A small network was shown many inputs. Here are its activations along a few directions, one row for each input.
Each table varies a few parts of the input and shows all the possible inputs, shuffled.
A made-up example of a description, with smaller parts first: ring(8) and (point or line(9) or (values(3) and line(4))).
Shared parts are said once, and a part with two or three values counts as separate values.

Table:
r1: [-19.1 -32.2 -60.5   8.2 -25.0 -24.1 -10.8 -10.2  53.7  -0.3 -21.6]
r2: [ 24.4  -2.2 -73.1  18.3  37.9   4.1 -32.2  63.3 -30.4 -30.8  -2.7]
r3: [ 14.7  13.1  64.7 -28.1  10.8   0.3  22.6  -1.3 -53.9  20.6  20.3]
r4: [-16.8  32.8  -2.0 -15.9  -4.8  -0.6   6.6 -52.9  20.9  17.0  30.5]
r5: [ -1.0  35.5  22.0 -32.8 -23.7   4.6   7.7 -33.2  12.4   0.1  18.9]
r6: [ 17.7  51.9 -39.2 -39.7  20.9  52.3 -16.3  13.0 -49.3   5.0  31.8]
r7: [-38.0  32.6 -26.0 -45.3  -5.9  13.9  16.8 -55.7  39.4   8.4  20.6]
r8: [  7.2  14.0  45.4 -13.9   4.1  23.7  29.0 -18.1 -28.3  16.7  21.4]
r9: [  2.4 -30.3   5.7  28.3  -5.1 -12.6  -2.9  25.6  12.9 -23.4 -39.6]
r10: [ 23.4 -46.7  48.0  27.1  21.7 -16.6 -12.4  45.7 -23.3 -12.9 -35.5]
r11: [  7.9  36.2  32.8 -20.0   4.0  15.2  20.6 -27.6  -0.7   3.2   2.6]
r12: [ 10.4 -49.5  22.9  54.2  14.0  -7.6  -0.2  29.6 -13.2  -0.8 -10.5]
r13: [-16.6 -26.9 -11.0  18.4 -31.1 -26.1 -10.5  24.5  24.7 -14.4 -21.7]
r14: [-16.7 -28.5 -29.6  41.3 -18.0 -26.5 -18.0  -2.8  35.1  11.6 -14.4]
Question: What do these inputs look like to the network?
Answer: values(2) and (point or line(6))
Question: The inputs of r6 and r2 match in every part but the values(2) part. If r8 is changed in the same way as r6 into r2, which row does it become?
Answer: r12
Question: Change only the values(2) part in r13. List by row number the other rows that result.
Answer: r5

Table:
r15: [ -0.9   1.3  82.8 -37.2  -4.6   8.6  39.3  -4.7 -39.2   5.4  -2.9]
r16: [ 20.5  69.4  44.5 -80.3  16.1  68.8  15.0   1.3 -33.3  11.1  21.0]
r17: [ 17.1 -46.5 -65.1  71.0  33.0 -15.9 -37.2  75.3 -22.1 -23.2 -12.1]
r18: [ -3.6  93.7 -24.1 -22.8  36.5  35.0   7.9 -44.1 -44.7  22.7  58.3]
r19: [ 54.3 -56.0 -13.6  -4.2   7.6   4.8 -25.4  92.2 -21.5 -24.7 -51.2]
r20: [-29.2  21.3  25.7  17.2  29.3 -22.9  27.1 -44.8 -44.0   4.7  36.8]
r21: [ 32.1 -38.5  64.4  23.1 -19.3 -19.5  10.3  32.1  -7.3  -4.5 -41.0]
r22: [  6.5 -27.7   9.8  85.6  14.1 -37.0  -9.0  12.3  -6.7 -10.3   0.3]
r23: [-15.5 -51.1 -80.3  14.2 -22.5 -11.8 -52.9  31.9  57.5 -19.6 -45.6]
r24: [-23.5 -34.4  -5.3  37.3 -33.1 -33.2  -8.6 -21.3  78.1   0.5 -35.1]
r25: [-45.4   3.4   5.7 -29.8 -28.6 -15.2  29.7 -62.9  43.0  10.2  18.3]
r26: [-12.4  65.0 -44.6 -74.2 -28.4  38.2   4.0 -67.4  40.2  27.8  53.2]
Question: The inputs of r19 and r23 match in every part but one. If r15 is changed in the same way as r19 into r23, which row does it become?
Answer: r25
Question: What do these inputs look like to the network?
Answer: values(3) and line(4)
Question: Start at r17 and move only the line(4) part, one step at a time. The first step leads to r22. Which rows follow, in order?
Answer: r20, r18

Table:
r27: [ 23.4  45.2 -39.8  -1.3  29.6  23.9 -22.7   8.3 -22.7   0.8  37.4]
r28: [-40.2  27.2 -35.3 -63.4 -57.5 -12.9  13.4 -87.4  64.2  12.7  35.7]
r29: [ 28.4 -34.8  -0.7 -10.5 -16.8   2.6 -15.1  75.8  16.4  -6.5 -28.0]
r30: [  0.8  41.2  80.3 -21.0  -7.5  12.6  53.9 -53.1 -10.5  -8.9   0.4]
r31: [  3.1  17.1  21.5  27.3  13.1   1.3  12.6 -20.3 -35.6  11.5  23.7]
r32: [ -8.2 -34.5  13.3  44.0  32.2 -23.7  -4.0  17.5 -20.4 -14.9  -3.3]
r33: [-12.3 -29.0  40.1  62.1  22.2 -30.2   6.7   8.1 -18.0 -13.6  -0.6]
r34: [ 37.1 -22.1 -18.6 -15.9 -13.7  15.4 -33.2  76.3  18.4 -19.3 -19.1]
r35: [  6.7 -23.5 -11.6  38.8  28.1  -8.4  -6.3  24.2 -15.4 -20.3  -8.8]
r36: [  7.8  48.9  -4.6 -83.1   3.6  45.8  -1.4   5.1 -17.5  18.5  33.7]
r37: [ 24.0 -42.8  17.2  -0.7 -26.6   1.0  -2.6  46.2   8.0 -13.6 -47.4]
r38: [ 16.8  47.0 -21.3  13.1  24.7  13.9 -17.7   7.3 -27.1  13.3  22.9]
r39: [ 11.5 -56.3  67.6  16.8 -23.9 -27.9   2.5  19.1   6.4  -8.7 -50.0]
r40: [ -9.7   3.0  47.0  31.0   4.1 -21.9  34.1 -26.2 -38.6   9.4  28.7]
r41: [-27.8 -52.5 -54.4   5.2 -59.8 -20.9 -11.5 -20.8  90.9  16.3 -48.4]
r42: [  7.9  23.4  -3.4  13.8  30.8   6.0   2.7 -24.7 -37.5   4.6   8.6]
r43: [ 17.0  57.1  11.5 -55.1   8.9  43.2   8.8  -9.9  -7.2  19.3  16.3]
r44: [  6.7 -10.6 -58.6   7.9  33.6   3.3 -27.0  45.6 -22.6 -22.8  -6.6]
r45: [ 32.7 -49.9  37.8  11.3 -17.1 -12.2  -0.9  24.6  11.1 -21.9 -51.4]
r46: [-16.3  41.2  38.9 -53.4   2.1  38.1   5.0 -23.8 -26.3  21.3   8.6]
r47: [  4.9 -10.6 -37.6  23.2  30.2 -13.3 -17.4  46.1 -21.3  -6.5  -5.5]
r48: [-14.7  29.8  55.2 -49.7   1.9  21.6  30.2 -36.8 -29.9  16.5   2.5]
r49: [-59.2 -38.0 -76.1  39.2 -20.1 -27.8  -4.0 -23.7  72.3  11.8  11.8]
r50: [-40.2  23.4 -68.2  20.4 -22.2 -29.7  -6.3 -77.7  62.8   0.8  38.7]
Question: What do these inputs look like to the network?
Answer: line(4) and (point or line(5))
Question: The inputs of r40 and r30 match in every part but the line(4) part. If r27 is changed in the same way as r40 into r30, which row does it become?
Answer: r36
Question: Change only the line(5) part in r35. List by row number the other rows that result.
Answer: r32, r33, r44, r47
Question: Start at r29 and move only the line(4) part, one step at a time. The first step leads to r47. Which rows follow, in order?
Answer: r38, r43
Question: Which other rows agree with r45 in the line(4) part? List them by row number.
Answer: r29, r34, r37, r39, r41
